These are the activations of a small neural network, seen along a few directions. Each row is one input.
In each table, some parts of the input vary, and every possible input appears once, in random order.
A made-up example of a description, with smaller parts first: one of 2 separate values, together with either a single point or one of 11 places along a line or (one of 4 places along a line, together with one of 8 places around a ring).
Shared parts are said once, and a part with two or three values counts as separate values.

Other details of the inputs vary at random and push rows far along two fixed directions, the same in every table; ignore that.

Table:
R1: [-1.74 -2.27  1.08 -0.07  1.96  0.49 -1.56  5.17  1.07  0.30 -2.82 -0.17]
R2: [-1.68 -4.36  0.88 -1.18 -1.33 -0.60  0.47  4.33  2.43 -1.56 -0.69  3.01]
R3: [-0.79  2.48  1.57  1.38  3.84  3.07 -0.52 -5.17 -1.23  2.40  2.09 -5.49]
R4: [ 2.32  3.94 -1.37 -1.28 -1.59 -2.26 -0.24  0.68 -0.51 -0.82 -1.85 -0.29]
R5: [ 1.26  0.48 -1.98 -1.14 -3.94 -3.03  1.27 -1.61  0.40 -3.45 -0.37  2.44]
R6: [-1.90 -1.81  1.02  0.65  0.75  1.46 -0.83 -2.66  0.12 -0.98  1.70 -0.35]
R7: [-1.58 -3.33 -1.17  3.28  1.94  1.42 -2.48  4.03 -1.09  3.72  0.38  2.14]
R8: [ 3.12  1.69 -2.92 -0.08 -3.98 -2.00  3.68  2.59  0.43 -4.40 -2.75  3.98]
R9: [-4.57 -4.40  1.24  4.16  2.31  2.23 -3.02  1.64  0.79 -1.11 -1.55 -0.03]
R10: [ 0.23 -1.47  1.12 -3.62 -0.27 -1.40 -0.10  0.23 -0.29  0.89  1.25  0.80]
R11: [ 1.60 -0.38 -0.74 -1.58 -2.24 -0.83  1.95  0.36  0.02  0.99  1.67  2.07]
R12: [-0.24  1.23  2.73 -0.14  3.04  5.24  2.14 -2.87 -0.40  4.32  4.98 -3.17]
R13: [-3.54 -4.31  0.56  4.28  3.00  3.39 -1.55  3.78  0.46 -0.10 -1.21  0.63]
R14: [ 2.66  2.87 -0.43 -0.40 -1.69  0.26  3.92  1.90  0.23 -0.44 -0.78  0.13]
R15: [ 0.02 -0.12  1.38 -4.03 -2.88 -3.29 -0.59  0.91  2.00 -3.41 -2.03  1.35]
R16: [-3.08 -3.92  1.44  1.51  2.66  0.95 -4.25 -1.26  0.33  0.34 -0.08 -2.12]
R17: [-0.14 -1.91 -1.14 -2.07 -3.78 -5.05 -2.44  3.73  1.66 -3.13 -4.52  3.68]
R18: [ 1.06  0.73  0.09 -1.52 -2.38 -0.35  4.58  0.21  2.08 -4.11  0.07  1.71]
R19: [ 1.11  0.43 -0.22 -2.84 -2.92 -4.14  0.17 -2.80  0.98 -3.68 -0.26  1.40]
R20: [ 2.66  3.89 -2.34 -0.56 -2.46 -1.26  2.95 -4.95 -1.48 -0.08  1.94 -0.43]
R21: [ 2.22 -0.92 -0.31 -4.99 -4.76 -2.99  2.74  2.83  0.91 -4.77 -0.58  5.37]
R22: [-1.11  0.13 -0.38  1.13  0.14 -0.96 -2.45  4.50  0.99 -0.64 -4.86 -0.03]
R23: [-0.88 -2.68 -0.72  2.03  1.57 -1.56 -3.43  4.74 -0.11  3.12 -1.09  1.57]
R24: [ 0.46  2.47 -1.02  2.58  0.51  2.34  0.94 -1.95 -1.13 -0.19 -0.13 -2.46]
R25: [ 1.66  2.54 -1.66  1.84  1.34  0.15 -1.26 -2.46 -1.39  0.68 -0.34 -2.53]
R26: [-1.27 -0.41 -1.31  2.49 -0.34 -2.72 -1.75  3.71  1.98 -3.76 -5.94  1.22]
R27: [-2.55 -2.45  0.82  1.00  0.63 -1.07 -2.16  1.43  1.62 -3.41 -3.26 -0.10]
R28: [ 1.21 -0.56 -0.07 -2.58 -0.56 -1.79 -0.03  0.75 -0.95  1.58  0.27  0.93]
R29: [-1.48 -3.73  1.95 -2.07  0.12 -1.32 -1.39  3.97  1.12 -0.89 -1.28  1.40]
R30: [-3.90 -6.44  1.09  3.37  3.36  3.03 -3.93  0.93 -0.47  2.06  1.61  2.12]
R31: [-2.53 -3.33 -0.03  1.10 -0.37 -0.85 -1.76 -0.91  0.39 -1.78  0.67  1.81]
R32: [ 0.71  4.87  2.06 -1.45  2.10  2.93  1.06 -5.19 -1.31  3.46  3.02 -5.89]
R33: [ 0.80 -1.38 -1.45 -0.01 -1.15  0.27  1.26 -1.00 -0.43 -0.01  1.34  2.46]
R34: [ 0.82  1.39 -0.05  3.45  1.30  3.14  2.13 -0.65 -0.53  1.78  1.42 -2.06]
R35: [-2.40 -2.72  1.00 -1.25  0.79 -1.15 -4.16  0.96  0.20  0.34 -0.34  0.71]
R36: [ 2.11  3.96 -1.61  1.89 -0.64  1.27  1.21 -3.64 -1.15  0.18  1.22 -1.71]
R37: [ 1.77  3.05 -1.64 -2.05 -2.17 -3.31 -0.74 -0.31 -0.82  0.15 -1.14  0.83]
R38: [ 3.70  4.00 -2.33 -1.39 -2.42 -0.19  4.27 -3.51 -1.84 -0.03  2.51  1.54]
R39: [-1.72  1.49  2.94 -0.51  2.75  2.43 -1.49 -2.70  0.00  3.22  1.76 -4.30]
R40: [ 4.48  7.03  1.22 -2.14 -0.05  0.49  4.39 -2.97 -1.11  2.68  2.23 -4.14]
R41: [ 1.57  1.54 -0.99  1.76  1.47  2.99  1.12 -0.05 -1.40  4.40  2.34 -1.49]
R42: [-1.40 -0.63 -1.22  4.12  3.01 -0.30 -4.23 -1.83 -1.33  3.13  0.61 -1.50]
R43: [-0.77  0.09 -0.19  1.30  2.90  0.56 -2.81 -5.07 -1.81  3.49  2.47 -1.78]
R44: [-0.42  1.88  0.27  0.78  0.32  1.79  2.05 -3.30  0.04 -1.03  0.66 -2.16]
R45: [-3.45 -5.83  1.11  2.14  2.42  3.04 -1.70  1.52  0.04  0.26  0.94  1.38]
R46: [ 1.48  1.62  1.77 -4.08 -0.96 -0.93  2.84  0.72  1.17 -1.08 -0.30 -0.67]
R47: [-0.87  0.03  0.92  0.56  1.67  3.43  1.36  1.09  0.35  2.24  1.58 -1.79]
R48: [ 5.02  5.54 -0.96 -3.77 -3.04 -3.03  4.38  0.14 -1.05 -0.88 -0.52 -0.01]
Each input here is: one of 6 places around a ring, together with one of 8 places around a ring.
Changing only the place on the ring of 6 turns R40 into R22. The same change can be made to R29. Which row results?
Answer: R15
Changing only the place on the ring of 6 turns R33 into R43. The same change can be made to R38. Which row results?
Answer: R42
A walk changes only the place on the ring of 8. It starts at R12 and steps to R47. List the rest of the walk in order.
Answer: R14, R41, R7, R11, R21, R2
Which other rows does R20 become when the place on the ring of 8 takes its other values? List them by row number.
Answer: R5, R6, R9, R24, R31, R36, R44

Table:
R49: [ 3.86  4.59 -0.22 -5.56 -4.50 -3.47  3.84 -0.18  0.50 -1.65 -0.49  0.64]
R50: [-5.19 -5.93  1.51  3.31  4.09  1.22 -5.87  2.84  1.37  0.12 -2.29 -0.44]
R51: [ 3.42  3.10  0.89 -4.55 -0.92  0.07  3.90 -7.24 -0.76  0.41  5.36 -1.84]
R52: [ 3.85  5.00 -1.84 -4.30 -5.28 -4.39  3.78 -3.40 -0.11 -3.49 -0.47  1.00]
R53: [ 4.90  4.11 -2.37 -2.93 -4.97 -5.05  4.82  5.53  1.32 -4.67 -5.62  3.24]
R54: [-2.53 -5.13  0.07  0.93 -0.91 -1.01 -0.84  8.58  2.44 -2.86 -4.45  4.45]
R55: [-0.12  0.53  2.76 -0.69  3.16  4.47  1.84 -3.73 -1.05  4.72  5.38 -3.50]
R56: [-1.54 -2.92  0.37  2.75  2.47  3.84 -1.15 -0.23 -0.86  2.60  2.73 -0.07]
R57: [-2.96 -5.17 -0.76  0.81 -1.16 -3.79 -3.96  4.57  1.47 -3.36 -4.61  3.81]
R58: [ 2.39  3.43  0.48 -2.40 -1.56  1.25  4.90 -7.14 -0.82 -0.31  4.35 -2.26]
R59: [-4.27 -5.42  2.05  1.86  3.68  0.79 -5.85  4.27  0.44  3.60 -0.60 -0.24]
R60: [-0.42  0.38  0.16  1.95  2.86  3.67 -1.17 -2.78 -2.22  4.88  4.41 -1.72]
R61: [ 5.24  5.64 -2.16 -0.17 -1.20 -0.45  4.00 -2.04 -1.82  0.73  0.65 -0.58]
R62: [ 2.54  0.23  0.24 -6.50 -5.64 -5.28  4.05  2.74  2.82 -6.16 -2.90  3.61]
R63: [-3.00 -3.81  1.15  1.82  2.96  1.28 -2.87 -1.95 -0.30  1.32  1.20 -1.05]
R64: [ 5.37  7.67 -2.49 -1.32 -3.27 -2.65  5.08 -1.17 -0.09 -3.06 -2.87 -1.13]
R65: [-1.40 -0.13  0.53  3.04  2.93  4.36  0.13 -3.92 -1.74  3.37  3.78 -2.47]
R66: [-2.90 -4.30 -1.98  2.81 -1.75 -2.57 -3.00  6.49  1.22 -3.66 -5.46  5.02]
R67: [ 1.44 -1.10 -0.19 -2.65 -3.20 -1.46  2.63  0.22  1.19 -4.07  0.18  3.09]
R68: [-0.96  2.31  0.86  1.63  3.40  2.50 -2.65 -3.80 -1.54  4.38  2.13 -4.52]
R69: [-0.89 -0.41 -1.85  5.82  3.25  1.51 -2.07  1.59 -1.80  2.79 -2.19 -1.17]
R70: [-3.48 -5.28  0.07  1.55 -0.72 -1.33 -2.30  5.90  3.08 -5.31 -5.13  3.30]
R71: [ 1.92  0.76 -1.43 -2.52 -3.52 -3.63  0.55  1.35  0.63 -2.77 -1.21  3.17]
R72: [ 2.05  3.95 -0.09 -1.47 -2.16  0.79  3.63 -2.58  0.41 -2.36  0.74 -1.22]
R73: [ 0.71  3.30  1.77  0.01  2.76  4.46  0.96 -3.48 -2.18  6.87  5.51 -4.25]
R74: [-0.11  3.79  0.68  1.79  2.55  3.76 -0.27 -4.49 -1.73  4.10  3.35 -4.68]
R75: [-5.21 -5.06  0.99  3.53  3.88  0.48 -7.27  3.40  0.74  1.25 -2.72 -0.58]
R76: [-2.70 -4.16  0.80  1.46  2.79  0.60 -4.82  0.61 -0.60  2.60  1.23  0.36]
Describe the family of inputs behind these rows.
Answer: one of 4 places along a line, together with either a single point or one of 6 places around a ring
Changing only the place on the line of 4 turns R53 into R64. The same change can be made to R54. Which row results?
Answer: R72
Which other rows does R76 become when the place on the line of 4 takes its other values? List them by row number.
Answer: R57, R59, R75
Which other rows agree with R67 in the place on the line of 4? List them by row number.
Answer: R51, R56, R60, R61, R71, R76

Table:
R77: [ 2.98  3.21 -0.10 -3.83 -3.63 -1.39  4.74 -2.30  0.68 -3.09  0.86  0.51]
R78: [-0.57  0.51  1.71  1.18  3.78  4.52 -0.19 -5.13 -2.10  5.53  5.73 -3.81]
R79: [-4.45 -4.69  1.02  4.11  4.59  2.39 -5.52  0.95 -0.60  3.39  0.39 -1.11]
R80: [ 2.31  2.51 -0.62 -3.13 -3.16 -2.70  2.54 -2.13  0.57 -3.23 -0.43  0.58]
R81: [ 3.50  5.17 -2.29 -0.78 -2.78 -2.32  2.74 -0.38 -0.32 -2.15 -2.36 -0.04]
R82: [ 3.45  4.11 -2.03 -0.61 -2.79 -1.50  3.49  0.73 -0.22 -1.79 -1.83  0.88]
R83: [-4.64 -4.41  1.24  4.39  4.82  2.95 -5.33  1.08 -0.29  3.08  0.03 -1.56]
R84: [ 0.05 -0.77  0.07 -1.63 -1.95 -1.89  0.74  2.39  1.47 -2.87 -2.07  1.82]
R85: [-3.53 -4.14  1.42  3.07  4.37  2.85 -4.15  1.16 -0.63  4.14  1.28 -1.11]
R86: [-2.76 -6.04 -0.59  0.98 -1.15 -3.15 -3.19  8.17  2.48 -4.18 -5.80  5.06]
R87: [ 0.92  3.53  0.02  3.10  4.09  4.02 -0.30 -2.67 -2.75  6.50  2.81 -4.64]
R88: [ 1.39  2.92  1.39 -1.67  1.27  2.33  1.58 -5.32 -1.53  3.76  5.07 -3.34]
R89: [ 2.51  2.38 -0.08 -3.55 -3.22 -1.23  3.69 -2.27  0.33 -2.05  1.57  0.79]
R90: [-3.33 -7.15 -0.80  1.82 -1.13 -2.65 -3.32  8.53  2.60 -4.65 -5.87  5.75]
R91: [ 2.17  2.85 -0.34 -3.44 -3.12 -2.23  2.48 -2.82  0.33 -2.42  0.61  0.21]
Describe the family of inputs behind these rows.
Answer: one of 3 separate values, together with either a single point or one of 4 places along a line
Which other rows agree with R87 in the choice among 3 separate values? List them by row number.
Answer: R84, R85, R86, R88
Which other rows does R83 become when the place on the line of 4 takes its other values? List them by row number.
Answer: R79, R80, R91
Which other rows does R82 become when the choice among 3 separate values takes its other values? List them by row number.
Answer: R81, R87

Table:
R92: [ 1.66  3.56 -2.11 -2.38 -3.15 -6.08 -1.40 -2.52  0.23 -3.94 -3.50  0.63]
R93: [ 3.28  2.30  1.48 -4.77 -0.73  0.82  4.03 -3.62 -0.69  2.00  5.09 -0.94]
R94: [ 2.61  5.98 -0.23 -0.13  1.08  1.42  1.71 -4.20 -1.54  2.39  1.84 -4.71]
R95: [ 0.50  2.52  0.79 -4.09 -1.50 -3.13 -1.04 -7.88 -0.69 -0.84  2.85 -2.52]
R96: [-4.35 -4.07  0.88  6.26  6.00  2.83 -6.64  4.96 -0.96  5.17 -2.37 -2.10]
R97: [ 1.30 -0.71 -2.73 -0.12 -4.38 -3.38  1.98  6.70  1.29 -4.26 -4.29  5.66]
R98: [ 0.78  1.92  0.91 -0.47  0.48  3.43  2.92 -7.15 -0.88  0.39  4.95 -2.51]
R99: [-3.40 -2.28  3.48  1.73  5.16  3.83 -3.26 -1.82 -0.83  5.90  3.51 -3.89]
R100: [ 3.99  4.56 -0.84 -1.83  0.01  0.62  3.46 -1.60 -1.69  3.34  2.90 -1.56]
R101: [ 3.00  3.75  0.55 -6.26 -6.40 -4.44  4.78 -1.14  2.37 -6.54 -1.53  1.43]
R102: [-2.98 -7.58 -0.80  1.23 -1.76 -1.46 -1.31  6.28  2.52 -5.04 -3.90  5.95]
R103: [-2.88 -3.78 -1.98  4.78  1.04 -1.10 -3.71  6.57  1.39 -3.45 -6.59  2.69]
R104: [-4.42 -6.21  0.28  2.31  0.55 -1.00 -3.25  4.78  2.49 -4.60 -4.16  3.35]
R105: [-2.43 -2.70  3.06  0.56  5.26  4.42 -2.96 -0.68 -1.05  7.62  4.63 -3.48]
R106: [ 3.82  3.39 -2.54 -1.06 -4.66 -2.20  5.16  0.08  0.22 -3.95 -1.66  2.21]
R107: [ 1.12  0.36 -2.80  1.78 -3.42 -1.80  1.43  2.43  1.11 -5.31 -4.56  3.19]
R108: [ 2.11  1.98  1.15 -2.75 -0.15  3.28  3.83 -5.44 -1.49  2.89  6.81 -1.28]
R109: [-3.70 -3.01  1.46  5.20  6.55  3.95 -5.72  4.26 -1.79  8.22 -0.02 -2.12]
Describe the family of inputs behind these rows.
Answer: one of 2 separate values, together with either a single point or one of 8 places around a ring
Changing only the choice among 2 separate values turns R96 into R99. The same change can be made to R107. Which row results?
Answer: R98
Which other rows does R109 become when the choice among 2 separate values takes its other values? List them by row number.
Answer: R105
